Each row below holds a small network's activations on one record, seen along a few directions.
Here are examples, each followed by its value of one field, K.
Records without K are marked absent.
Other fields move the rows too, some of them a lot.
In the rows, zero is written as 500.
Random noise pushes rows far along 13 fixed directions. That doesn't count. These rows show it; they differ only by the noise:
| 661 | 557 | 494 | 620 | 583 | 395 | 506 | 329 | 587 | 422 | 663 | 430 | 505 | 435 | 483 | 466 | 451 | 372 | 442 | 371 | 709 | 554 | 517 | 402 | 501 | 625 | 498 | 573 | 167 |
| 493 | 484 | 575 | 583 | 396 | 529 | 528 | 736 | 423 | 646 | 465 | 429 | 524 | 595 | 854 | 407 | 485 | 582 | 656 | 347 | 213 | 656 | 357 | 667 | 281 | 596 | 328 | 440 | 542 |
| 429 | 613 | 389 | 638 | 432 | 456 | 417 | 527 | 546 | 415 | 480 | 417 | 366 | 553 | 420 | 703 | 213 | 614 | 591 | 587 | 365 | 484 | 413 | 493 | 304 | 773 | 464 | 477 | 534 |
| 474 | 487 | 630 | 538 | 614 | 368 | 652 | 456 | 670 | 489 | 701 | 450 | 532 | 441 | 340 | 402 | 701 | 409 | 548 | 589 | 702 | 453 | 602 | 347 | 638 | 473 | 444 | 670 | 428 |
| 306 | 574 | 320 | 355 | 472 | 403 | 453 | 426 | 514 | 509 | 434 | 551 | 609 | 423 | 593 | 664 | 314 | 689 | 498 | 583 | 396 | 396 | 469 | 618 | 206 | 415 | 360 | 686 | 538 |
| 598 | 699 | 394 | 537 | 285 | 515 | 434 | 464 | 275 | 695 | 538 | 423 | 391 | 368 | 720 | 439 | 397 | 538 | 355 | 469 | 549 | 479 | 330 | 375 | 479 | 516 | 311 | 460 | 334 |
| 471 | 392 | 628 | 529 | 519 | 436 | 351 | 638 | 333 | 542 | 394 | 544 | 478 | 540 | 583 | 523 | 365 | 461 | 831 | 699 | 441 | 296 | 493 | 429 | 475 | 571 | 461 | 564 | 654 |
| 638 | 689 | 545 | 531 | 456 | 514 | 522 | 666 | 588 | 345 | 447 | 542 | 498 | 443 | 477 | 501 | 399 | 400 | 375 | 453 | 586 | 664 | 416 | 224 | 479 | 647 | 545 | 482 | 468 |
| 543 | 366 | 625 | 438 | 633 | 377 | 475 | 570 | 561 | 349 | 380 | 503 | 764 | 726 | 489 | 602 | 494 | 471 | 725 | 334 | 511 | 466 | 478 | 569 | 371 | 545 | 601 | 669 | 295 |
| 508 | 638 | 321 | 360 | 308 | 670 | 526 | 426 | 492 | 573 | 399 | 557 | 448 | 373 | 584 | 510 | 425 | 607 | 406 | 449 | 463 | 541 | 475 | 658 | 416 | 434 | 437 | 349 | 505 |
| 449 | 559 | 442 | 696 | 494 | 377 | 371 | 354 | 455 | 549 | 708 | 302 | 373 | 441 | 511 | 512 | 478 | 529 | 399 | 543 | 536 | 408 | 464 | 456 | 412 | 598 | 490 | 526 | 496 |
| 573 | 561 | 427 | 487 | 385 | 557 | 295 | 531 | 293 | 471 | 469 | 571 | 521 | 402 | 676 | 516 | 443 | 408 | 263 | 390 | 495 | 492 | 414 | 475 | 342 | 388 | 717 | 409 | 585 |
| 471 | 541 | 465 | 497 | 662 | 469 | 200 | 411 | 245 | 620 | 330 | 552 | 628 | 683 | 616 | 541 | 513 | 713 | 556 | 591 | 847 | 367 | 321 | 275 | 743 | 412 | 411 | 594 | 513 |
| 305 | 432 | 455 | 467 | 496 | 465 | 691 | 526 | 413 | 704 | 602 | 745 | 409 | 305 | 609 | 365 | 546 | 357 | 456 | 568 | 315 | 555 | 609 | 557 | 432 | 172 | 273 | 530 | 623 |
| 575 | 616 | 455 | 741 | 472 | 584 | 512 | 621 | 453 | 573 | 720 | 569 | 548 | 607 | 645 | 528 | 501 | 617 | 676 | 525 | 708 | 642 | 295 | 386 | 646 | 631 | 418 | 529 | 401 |

| 443 | 539 | 467 | 568 | 685 | 375 | 344 | 438 | 396 | 565 | 384 | 527 | 443 | 449 | 707 | 445 | 262 | 522 | 441 | 559 | 479 | 578 | 482 | 339 | 437 | 565 | 244 | 584 | 568 | => k10
| 562 | 422 | 576 | 463 | 683 | 331 | 451 | 451 | 412 | 575 | 432 | 550 | 645 | 469 | 786 | 382 | 401 | 442 | 590 | 439 | 531 | 508 | 498 | 444 | 453 | 469 | 254 | 701 | 293 | => k4
| 509 | 363 | 473 | 643 | 672 | 487 | 505 | 512 | 606 | 374 | 792 | 627 | 716 | 481 | 698 | 536 | 465 | 443 | 633 | 440 | 495 | 658 | 575 | 703 | 331 | 524 | 629 | 674 | 495 | => k6
| 589 | 303 | 578 | 496 | 868 | 524 | 461 | 477 | 604 | 308 | 314 | 748 | 644 | 692 | 468 | 503 | 435 | 409 | 622 | 406 | 591 | 700 | 613 | 490 | 673 | 526 | 590 | 501 | 477 | => k13
| 532 | 589 | 340 | 372 | 344 | 635 | 532 | 574 | 487 | 510 | 418 | 573 | 703 | 667 | 617 | 689 | 406 | 789 | 637 | 449 | 494 | 533 | 319 | 661 | 465 | 535 | 455 | 556 | 345 | => k2
| 579 | 605 | 623 | 416 | 397 | 663 | 496 | 712 | 650 | 348 | 521 | 591 | 567 | 292 | 470 | 441 | 650 | 443 | 495 | 658 | 679 | 475 | 525 | 372 | 556 | 487 | 764 | 428 | 852 | => k17
| 689 | 573 | 417 | 639 | 421 | 522 | 443 | 486 | 472 | 451 | 555 | 554 | 412 | 439 | 644 | 557 | 199 | 455 | 589 | 470 | 483 | 563 | 423 | 479 | 418 | 741 | 461 | 443 | 308 | => k11
| 549 | 539 | 523 | 383 | 447 | 394 | 274 | 380 | 381 | 492 | 351 | 305 | 567 | 461 | 555 | 538 | 432 | 524 | 481 | 455 | 580 | 249 | 458 | 490 | 333 | 528 | 554 | 576 | 396 | => k5
| 619 | 479 | 578 | 759 | 452 | 482 | 389 | 615 | 327 | 524 | 712 | 452 | 377 | 439 | 655 | 427 | 422 | 313 | 536 | 532 | 466 | 516 | 463 | 383 | 472 | 649 | 583 | 469 | 543 | => k15
| 395 | 662 | 389 | 387 | 357 | 446 | 623 | 457 | 694 | 431 | 654 | 436 | 555 | 298 | 407 | 569 | 582 | 574 | 258 | 530 | 487 | 457 | 505 | 532 | 305 | 404 | 539 | 599 | 521 | => k12
| 431 | 311 | 494 | 526 | 480 | 495 | 584 | 502 | 465 | 518 | 563 | 530 | 485 | 654 | 397 | 583 | 542 | 461 | 637 | 448 | 310 | 451 | 558 | 721 | 467 | 436 | 585 | 477 | 444 | => k9
| 347 | 646 | 412 | 646 | 639 | 419 | 464 | 420 | 680 | 502 | 496 | 373 | 370 | 506 | 556 | 433 | 541 | 694 | 114 | 418 | 388 | 759 | 417 | 434 | 418 | 574 | 349 | 381 | 703 | => k7
| 576 | 491 | 665 | 420 | 713 | 374 | 454 | 397 | 572 | 482 | 453 | 420 | 546 | 245 | 657 | 231 | 513 | 323 | 359 | 505 | 619 | 544 | 678 | 336 | 485 | 498 | 372 | 640 | 537 | => k18
| 442 | 552 | 287 | 363 | 522 | 500 | 489 | 294 | 519 | 538 | 458 | 531 | 651 | 583 | 543 | 609 | 520 | 761 | 330 | 412 | 568 | 504 | 412 | 626 | 521 | 356 | 423 | 566 | 330 | => k3
| 431 | 462 | 582 | 438 | 623 | 617 | 375 | 516 | 618 | 465 | 385 | 476 | 557 | 511 | 508 | 451 | 584 | 662 | 681 | 706 | 614 | 441 | 598 | 552 | 609 | 564 | 552 | 477 | 897 | => absent
| 527 | 704 | 521 | 478 | 382 | 601 | 538 | 768 | 526 | 533 | 406 | 510 | 550 | 439 | 725 | 475 | 348 | 639 | 614 | 594 | 473 | 656 | 366 | 379 | 426 | 679 | 293 | 549 | 630 | => k16
| 411 | 612 | 458 | 399 | 317 | 689 | 736 | 696 | 640 | 534 | 486 | 638 | 479 | 465 | 372 | 559 | 546 | 646 | 674 | 698 | 480 | 529 | 473 | 528 | 612 | 475 | 409 | 443 | 663 | => k1
| 325 | 594 | 296 | 531 | 513 | 555 | 461 | 258 | 576 | 734 | 577 | 395 | 440 | 379 | 779 | 423 | 469 | 853 | 538 | 574 | 478 | 543 | 495 | 781 | 391 | 524 | 158 | 473 | 639 | => k8
| 359 | 350 | 502 | 595 | 733 | 323 | 468 | 404 | 312 | 603 | 498 | 590 | 473 | 592 | 502 | 453 | 510 | 330 | 441 | 390 | 449 | 538 | 547 | 464 | 477 | 293 | 398 | 582 | 402 | => k14

Here are new rows. What is K for each?
| 710 | 496 | 544 | 577 | 532 | 470 | 390 | 548 | 515 | 272 | 513 | 574 | 488 | 434 | 511 | 527 | 348 | 289 | 349 | 438 | 508 | 557 | 499 | 344 | 462 | 627 | 744 | 449 | 463 | => k3
| 441 | 475 | 550 | 632 | 607 | 467 | 446 | 670 | 278 | 619 | 405 | 612 | 423 | 557 | 677 | 424 | 361 | 419 | 543 | 528 | 373 | 653 | 433 | 330 | 515 | 500 | 293 | 508 | 597 | => k18
| 477 | 519 | 580 | 649 | 517 | 369 | 649 | 505 | 567 | 601 | 730 | 371 | 445 | 468 | 529 | 367 | 644 | 442 | 469 | 442 | 498 | 571 | 488 | 435 | 493 | 524 | 341 | 572 | 378 | => k8
| 573 | 520 | 646 | 513 | 464 | 608 | 462 | 500 | 699 | 431 | 511 | 246 | 517 | 531 | 412 | 427 | 704 | 588 | 647 | 498 | 651 | 441 | 543 | 599 | 549 | 693 | 667 | 391 | 630 | => k5
| 735 | 542 | 518 | 710 | 495 | 599 | 682 | 601 | 525 | 469 | 735 | 663 | 462 | 381 | 645 | 371 | 399 | 201 | 547 | 323 | 565 | 842 | 522 | 447 | 512 | 614 | 473 | 455 | 240 | => k16
| 643 | 399 | 453 | 509 | 467 | 580 | 509 | 377 | 326 | 690 | 621 | 724 | 499 | 319 | 780 | 382 | 436 | 392 | 774 | 527 | 624 | 414 | 543 | 644 | 587 | 378 | 361 | 479 | 301 | => k12
| 409 | 436 | 604 | 603 | 489 | 312 | 460 | 526 | 334 | 662 | 546 | 362 | 339 | 528 | 521 | 399 | 624 | 455 | 362 | 528 | 335 | 380 | 436 | 362 | 522 | 424 | 396 | 479 | 556 | => k7
| 656 | 504 | 609 | 587 | 525 | 440 | 488 | 582 | 428 | 439 | 543 | 460 | 535 | 656 | 421 | 483 | 607 | 388 | 374 | 385 | 630 | 544 | 396 | 245 | 684 | 538 | 627 | 517 | 316 | => k2
| 581 | 660 | 463 | 242 | 486 | 532 | 447 | 139 | 511 | 609 | 279 | 280 | 384 | 316 | 387 | 307 | 615 | 548 | 147 | 477 | 773 | 395 | 612 | 374 | 723 | 414 | 365 | 405 | 403 | => k10
| 398 | 478 | 617 | 555 | 555 | 304 | 584 | 575 | 387 | 661 | 437 | 475 | 365 | 531 | 484 | 385 | 544 | 399 | 467 | 507 | 372 | 490 | 456 | 291 | 537 | 420 | 224 | 533 | 439 | => k12
| 672 | 548 | 583 | 575 | 476 | 614 | 507 | 592 | 481 | 434 | 421 | 550 | 331 | 404 | 477 | 365 | 441 | 238 | 403 | 397 | 507 | 678 | 550 | 368 | 551 | 593 | 597 | 275 | 536 | => k14
| 369 | 364 | 469 | 430 | 607 | 385 | 641 | 372 | 576 | 540 | 412 | 459 | 453 | 607 | 391 | 523 | 456 | 531 | 503 | 436 | 249 | 531 | 614 | 670 | 445 | 467 | 311 | 547 | 367 | => k13
| 370 | 679 | 500 | 483 | 666 | 443 | 475 | 512 | 752 | 385 | 391 | 358 | 575 | 556 | 383 | 566 | 463 | 766 | 459 | 651 | 637 | 591 | 464 | 308 | 533 | 695 | 357 | 649 | 666 | => k18
| 546 | 663 | 492 | 548 | 314 | 557 | 557 | 804 | 632 | 419 | 688 | 409 | 706 | 509 | 758 | 591 | 461 | 743 | 528 | 545 | 397 | 647 | 300 | 508 | 318 | 723 | 505 | 663 | 589 | => k13
| 346 | 462 | 243 | 513 | 518 | 451 | 604 | 300 | 425 | 512 | 536 | 756 | 277 | 474 | 210 | 655 | 368 | 393 | 245 | 540 | 365 | 496 | 573 | 489 | 570 | 257 | 481 | 412 | 407 | => k3
| 425 | 481 | 387 | 594 | 589 | 526 | 565 | 427 | 608 | 456 | 548 | 644 | 414 | 474 | 458 | 529 | 430 | 464 | 471 | 442 | 414 | 662 | 558 | 620 | 430 | 480 | 484 | 390 | 526 | => k12
| 531 | 433 | 555 | 447 | 675 | 485 | 554 | 361 | 513 | 601 | 431 | 553 | 528 | 457 | 559 | 363 | 467 | 452 | 725 | 530 | 664 | 508 | 629 | 508 | 635 | 492 | 253 | 590 | 354 | => k16
| 343 | 566 | 397 | 479 | 685 | 525 | 471 | 389 | 601 | 533 | 419 | 636 | 490 | 435 | 554 | 442 | 507 | 622 | 379 | 553 | 585 | 644 | 542 | 482 | 530 | 389 | 354 | 473 | 725 | => k8
| 369 | 495 | 449 | 624 | 537 | 584 | 633 | 579 | 561 | 586 | 549 | 594 | 378 | 566 | 465 | 505 | 442 | 579 | 688 | 626 | 392 | 642 | 527 | 557 | 575 | 567 | 311 | 449 | 638 | => absent
